These are the activations of a small neural network, seen along a few directions. Each row is one input.
In each table, some parts of the input vary, and every possible input appears once, in random order.
A made-up example of a description, with smaller parts first: ring(5) and (point or (values(2) and line(4)) or ring(9)).
Shared parts are said once, and a part with two or three values counts as separate values.

Other details of the inputs vary at random and push rows far along two fixed directions, the same in every table; ignore that.

Rows:
row 1: [ 10 -16   3   8  -6  -1 -27  -7 -14  -4  19 -38  -6 -20  39   2   5]
row 2: [ -9   4  -4   5   7  15  12  -2  -9 -20  -5 -12  11  -8  -2  -1 -49]
row 3: [ -4 -36  10 -10   6 -12 -12  -8  -4 -22  24 -14  11  -8  36  -9  30]
row 4: [  3  36   3  -3  -3  -1  23   4   8  14 -17  28 -10  27 -29   5  -2]
row 5: [-23 -12   1 -11  20  18  -1   4  -6 -15   1   6  21 -25 -24 -11 -23]
row 6: [  9  22 -12  13   6  -5  20  25  10  34 -24  20 -10  18 -17   2   9]
row 7: [-20 -23  -8   0  26   8   5  20   3  -2  -5   4  18 -35  -4 -13 -12]
row 8: [ 17  21   3   9 -12   0   0  -3  18   9 -32   9 -19   9 -36  -6 -24]
row 9: [  8  -6  13  -1 -19   9 -30 -23 -19 -15  34 -26  -5 -13  21   1  -9]
row 10: [ 13  22   3   6 -11  -6   6 -11  18   4 -36  17 -15  21 -23  -4 -27]
row 11: [  7 -12  -6   2   5  -1   3  19  24  16 -42  29  -8   4 -25 -11  11]
row 12: [ 16 -11  20 -22 -20 -12 -21 -30  10  -8  -2  12 -23  30 -10  -7  43]
row 13: [ 18   4 -12  15  -2 -11   9  10  23  18 -41  10 -22  13  -9  -3 -18]
row 14: [ -9 -33  18 -20 -10  18 -19 -16 -16 -24  25 -18  11   3  12   0  17]
row 15: [-24 -13   1  -9  16  16  -2   3  -6 -12   8  13  23 -24 -21 -15 -27]
row 16: [-10  -3  -9  17  14  -3  19   8   2  -9 -11 -10  12 -19  21  -5 -38]
row 17: [  9  -3  13  -3 -14  11 -30 -24 -17 -15  28 -35  -1 -10  19   1  -6]
row 18: [  4 -10  -6  -3   5  -5   0  21  27  21 -37  23 -10   1 -28 -17  10]
row 19: [ 19 -25  10 -13 -17 -20 -18 -12  15   9 -11   8 -22  19  11  -5  51]
row 20: [  6  29   2   1  -3   2  21  10   5  17 -15  25 -10  30 -35   9  -4]
row 21: [-18   9 -15  10  25   2  18  25 -12  17  18   3  16 -21   7   0 -17]
row 22: [ 17  19   0   4  -9 -14  13 -17  16   4 -32  16 -16  17 -26  -5 -26]
row 23: [ 20 -15  24 -22 -24  -9 -22 -29   9  -3  -6  13 -17  28 -10   0  41]
row 24: [ -6   0   3  -4   1   0  -1   2 -24   0  29 -22   5   3  48  12  29]
row 25: [-20  14 -13   8  32 -10  35  15 -10  -1  11   2  16 -10  16  -1 -12]
row 26: [-15  23  -1  -4  14  19  21  18 -17  -4  18  -3  20 -13 -14   3 -22]
row 27: [-16  22   0   0  19  15  16  13 -18  -1  20   1  20 -16 -16   6 -23]
row 28: [ 15  11  -7  21   1 -31  13   1  24  10 -36  17 -22  10  -7  -8 -14]
row 29: [-15  13 -13  10  30   7  20  25  -9  13  13  -3  16 -23   5   2 -13]
row 30: [  6  21  -9  11   6 -12  15  26   8  39 -23  16  -9  15 -22   2   8]
row 31: [  5 -17   0  10  -8   0 -26 -10 -13  -1  26 -31 -10 -20  41  -2   3]
row 32: [ 32  -3   8  11 -28 -14 -30  -6  10  18 -13 -17 -35  14  13   0  28]
row 33: [ 26  23  18 -18 -23 -11  -7 -16  -2   8  13   8 -24  37   0  14  39]
row 34: [-14   3 -32 -10 -31   4 -33 -21   8 -32  42 -21  26  -4  10  41  18]
row 35: [-18  23  -4  -7  20   0  34   3 -20 -16  16   7  17  -6  -5   3 -22]
row 36: [  0 -10  -2  -2   4 -12   8  12  27  14 -41  32  -6  10 -16 -12   8]
row 37: [  6 -16   8   9  -8 -11  -9 -16  -8 -13  19 -32  -5 -10  48   4   5]
row 38: [-17  10 -11   6  28  -6  38  15 -10   5   8   1  19 -12  15   4 -13]
row 39: [ -6   7  -2  11   5  19  12  -3  -7 -18  -3 -12  15 -16  -6  -6 -45]
row 40: [ -2  -7   3  -1   2   6  -3   6 -24   4  31 -25   4   5  42  17  27]
row 41: [ 13 -13  22 -20 -26  -1 -25 -25   9  -3  -7  10 -19  32  -9  -4  41]
row 42: [ -7 -28  19 -19 -10  18 -26 -15 -15 -16  27 -22  14  -7   4  -5  20]
row 43: [ 23  19  12 -11 -27  -3 -23 -11  -7  24  22   9 -26  28 -10   9  37]
row 44: [-22 -16   3  -7  14  23   8   3  -9 -19  -5   5  27 -15 -21  -9 -21]
row 45: [  6  -3  13  -4 -12  -3 -12 -34 -19 -32  25 -28  -6  -2  29   1  -2]
row 46: [-32   7 -58  14   4  -4   1  12  23 -18   6  -1  33 -25   2  34 -11]
row 47: [ 18   8 -11  22  -6  -9   6  10  19  21 -42  10 -19   7 -12  -6 -14]
row 48: [-14  18   1   4  12  19  24  15 -21  -7  14   2  26  -7 -12   8 -22]
row 49: [ 16 -29  11  -7 -17  -6 -24  -4  15  13 -13   5 -24  25   7  -1  50]
row 50: [-24 -26  -9   1  22   4   4  18   2   2   1   9  19 -33  -2 -15 -16]
Each input here is: values(2) and (point or (values(3) and line(8))).
Q: Changing only the values(2) part turns row 1 into row 17. The same change can be made to row 32. Which row results?
A: row 8
Q: Changing only the values(2) part turns row 14 into row 49. The same change can be made to row 39. Which row results?
A: row 47

Rows:
row 51: [ -3   5 -13  16  12  -7  15  13   8   7 -14   3   0 -12   1  -5 -21]
row 52: [-14 -24  -1  -4   2  11 -14  -7  -8 -22  18 -20  17 -21  19  -1  -4]
row 53: [ -4   8 -17  14   7  -3  11  14   8   6 -12   4   4  -7  -4   4 -21]
row 54: [ 12 -18   9  -5 -10  -9 -22  -5  -1   8  10 -10 -15   8  24   2  45]
row 55: [-11   1  -9   2  -2   7   0  -4 -16 -17  30 -25  17 -14  25  15  -4]
row 56: [ 25  14   4   8 -13 -16  -3  -1  12  22 -22  11 -29  25  -5  -1  12]
row 57: [ -7 -12  -6   6  11  -2   6   5  12  -2 -22   9   4 -14 -13 -14 -21]
row 58: [ 21  -5  11  -4 -13 -11 -10  -8  18  11 -29  18 -26  21 -17 -10  11]
row 59: [-16  -4   5  -8   7  11   2  -2 -24 -12  35 -14  19 -12  15   7   4]
row 60: [  1  19  -2   8   9   2  19   6  -5   4  -6   2   1  -2  -7  -1 -25]
row 61: [ -8   7   0  -3   3   6   8  -3   2  -7  -9  13   9  -3 -26  -4 -25]
row 62: [ -3  24  -8   5   6   0  15   3  -2   1   0   6   5  -1 -11   5 -25]
row 63: [  8  -5   4 -12 -17  -2 -21 -10  -3   0  22  -8  -7  16  14  12  46]
row 64: [ -9  10   4  -1  15   7  21  12  -5   5  -4  10   8  -2 -14  -5 -13]
row 65: [ 15   4  -4  -1 -11 -11 -10   7  21  24 -22  21 -20  22 -15   2  30]
row 66: [ 11 -11   8 -12 -25   1 -32 -23   3 -12  13 -10  -9  13   7   8  32]
row 67: [ -5   3   7  -3   7   7  11   0  -1  -7 -13   8   6  -3 -22 -10 -27]
row 68: [-12 -16   9  -4  13   8   5   3 -20  -9  24 -18  16 -14  29  -3   6]
Q: Changing only one part turns row 65 into row 53. The same change can be made to row 63. Which row results?
A: row 55
Q: What is each input in this table made of?
A: values(3) and ring(6)
Q: Which other rows does row 61 become when the values(3) part takes its other values? List them by row number.
A: row 59, row 62
Q: Which other rows does row 51 become when the values(3) part takes its other values? List them by row number.
A: row 54, row 57

Rows:
row 69: [ 28  13  -5   7 -17 -23  -8  -4  35  24 -43  26 -37  26 -28  -6   8]
row 70: [  7 -17  17 -15 -17   7 -29 -18  -7  -8  16  -9  -7   7   3  -2  29]
row 71: [ 17 -12  18   2 -17  -4 -22 -16  -5  -4   6 -18 -17   7  25  -5  18]
row 72: [-19 -19  -4   8  16  13   5   2 -19 -21  19 -27  26 -38  26  -4 -35]
row 73: [ 15  12   8  -3 -16  -2 -15  -6 -16   8  27 -17 -12  14  20  14  30]
row 74: [ 29  31   3   3 -11 -16   9   2  12  31 -24  24 -32  38 -24   5  18]
row 75: [-16   6 -10  -3  17   2  22   8  19  -3 -29  33  13  -7 -44 -11 -33]
row 76: [-33 -31 -11  -1  33   7  16  25 -13  -5  22 -14  33 -37  37  -4   1]
row 77: [-18   4 -13  -1  15   5  21  11  16  -3 -31  28  17  -8 -43  -8 -33]
row 78: [-26 -21  11  -9  16  20   8  -3 -22 -29  21 -14  30 -24   8 -10 -22]
row 79: [-10   7 -21  18  16  -2  24  15  20   1 -35  15   8 -14 -24  -8 -44]
row 80: [ 13  13   1  -3 -19  -2 -16  -7 -10   4  24 -14 -10  19  23  21  32]
row 81: [ 14  14   5  -3 -17  -6 -14 -10 -10   4  28 -13 -12  17  20  16  32]
Q: What is each input in this table made of?
A: point or (values(3) and line(4))
Q: Which other rows does row 73 become when the values(3) part takes its other values? List them by row number.
A: row 70, row 72
Q: Start at row 71 and move only the line(4) part, one step at a time. The first step leads to row 72. Which rows follow, in order?
A: row 69, row 79
